These are the activations of a small neural network, seen along a few directions. Each row is one input.
In each table, some parts of the input vary, and every possible input appears once, in random order.
A made-up example of a description, with smaller parts first: line(4) and (point or line(9) or (values(3) and ring(5))).
Shared parts are said once, and a part with two or three values counts as separate values.

Other details of the inputs shift rows strongly along three fixed directions, in all tables alike. That doesn't count.
To show where, the next rows are all for the same input, with only those details redrawn:
[ 6  4 17  3 -8  1  2  4  2  2 -1 -4 11]
[-17   3 -12  14  30 -13 -19 -28  26 -21   1  -6  10]
[ 12  -4 -16 -37  10 -17  16 -14  -6  26  13  -3  -1]
[ 11   3  25   3 -16   6   3   8  -1   4  -4  -5  14]
[ 14  -4 -18 -38  11 -16  15 -15  -5  27  13  -4  -1]
[ 11  10  -1 -12   9  -8 -14 -28  13   5  -7  -7  17]
[-16   4 -13  16  30 -11 -18 -26  27 -21   0  -7   9]
[-18  -3  15  31   4   1   0  12  11 -24   5  -3   6]

A family of inputs:
row 1: [  7   6 -10 -16   1  -7 -21 -26  12   7 -13  -5  11]
row 2: [ 12   7  -4 -10   8  -5 -15 -32   8   9 -12   2  16]
row 3: [ 10   7  -4 -13   5  -6 -17 -29  12   6 -10  -5  13]
row 4: [ 23  12 -12 -14   9   3 -25 -31   5  -2  -8   0  -5]
row 5: [-20  -6   9  34   5   4  -4   8   8 -23  -3   5   3]
row 6: [  3   3   9   0 -16   2  -5   8   5   4  -6  -5   7]
row 7: [  5 -12 -14 -24 -12  -5  29  19 -22  28  11  10 -10]
row 8: [ 22  12  -7 -12  12   6 -21 -31   5  -1  -5   0  -4]
row 9: [-18 -15 -17  14  10  -1  21  27 -15 -21  25   9 -36]
row 10: [  6  13   6  -4 -10   8  -4   2  -8   1 -15   3  -7]
row 11: [  5   2  15   2 -26   7  -8  16   1   7 -10  -6   9]
row 12: [-21  -3 -47 -15  32 -15  11  -8  -7  -2  10   3 -29]
row 13: [  5  -2  15   4 -10   7   0   5  -3   2  -6   1  10]
row 14: [-18  -6  13  32   6   4  -3   8   8 -24   0   2   6]
row 15: [  8  -1  19   3 -21  10   0  10  -4   4 -11   2  10]
row 16: [-20   7  12  34   9  11  -6   6   4 -26  -3   5 -10]
row 17: [-28  -8  -1  22  20  -1  21  20 -10 -15  21  12 -28]
row 18: [  4   0  12   2 -23  11 -10  12  -4   5 -14  -3  10]
row 19: [  5   2  14   1 -26  10  -8  14  -3   7 -12  -5   9]
row 20: [  5  -5 -30 -29  -3  -9  11  -6 -10  28   2   5  -5]
row 21: [  9   1  20   2 -21   8  -2  11  -1   5 -10  -3   9]
row 22: [  7  -8  15  -7 -14   0  30  29 -15  15  14   0  -2]
row 23: [20  7  9 -1  0 14 -5 -5 -5 -1  4  4 -6]
row 24: [  5   2  18   3 -11   4   2   3  -2   1  -1  -1  12]
row 25: [-17 -11 -32 -10  31 -20  11 -12  10   0  20  -3 -10]
row 26: [  3   0   8   2 -11   6  -3   2  -1   4 -10   3   8]
row 27: [-25 -18 -17   4  13 -12  25  23  -2  -5  25   2 -17]
row 28: [-27  -7  -6  27   9   1 -12   4  14 -26  -2   0   1]
row 29: [ 18  -7  -8 -17 -20   8  27  32 -35  13  14   4 -27]
row 30: [  9  13  20   4 -15  14  -2   8 -10   1 -15   4  -5]
Q: Changing only one part turns row 16 into row 30. The same change can be made to row 13. Which row results?
A: row 15
Q: What do these inputs look like to the network?
A: line(5) and (values(2) or line(4))
Q: Which other rows does row 15 become when the line(4) part takes its other values? List them by row number.
A: row 21, row 26, row 27
Q: List by row number the other rows that have the line(5) part in common with row 18.
A: row 11, row 12, row 19, row 20, row 29
Q: Which other rows does row 4 become when the line(5) part takes its other values? List them by row number.
A: row 8, row 9, row 23, row 29
Q: Which other rows does row 23 become when the values(2) part takes its other values? List them by row number.
A: row 17
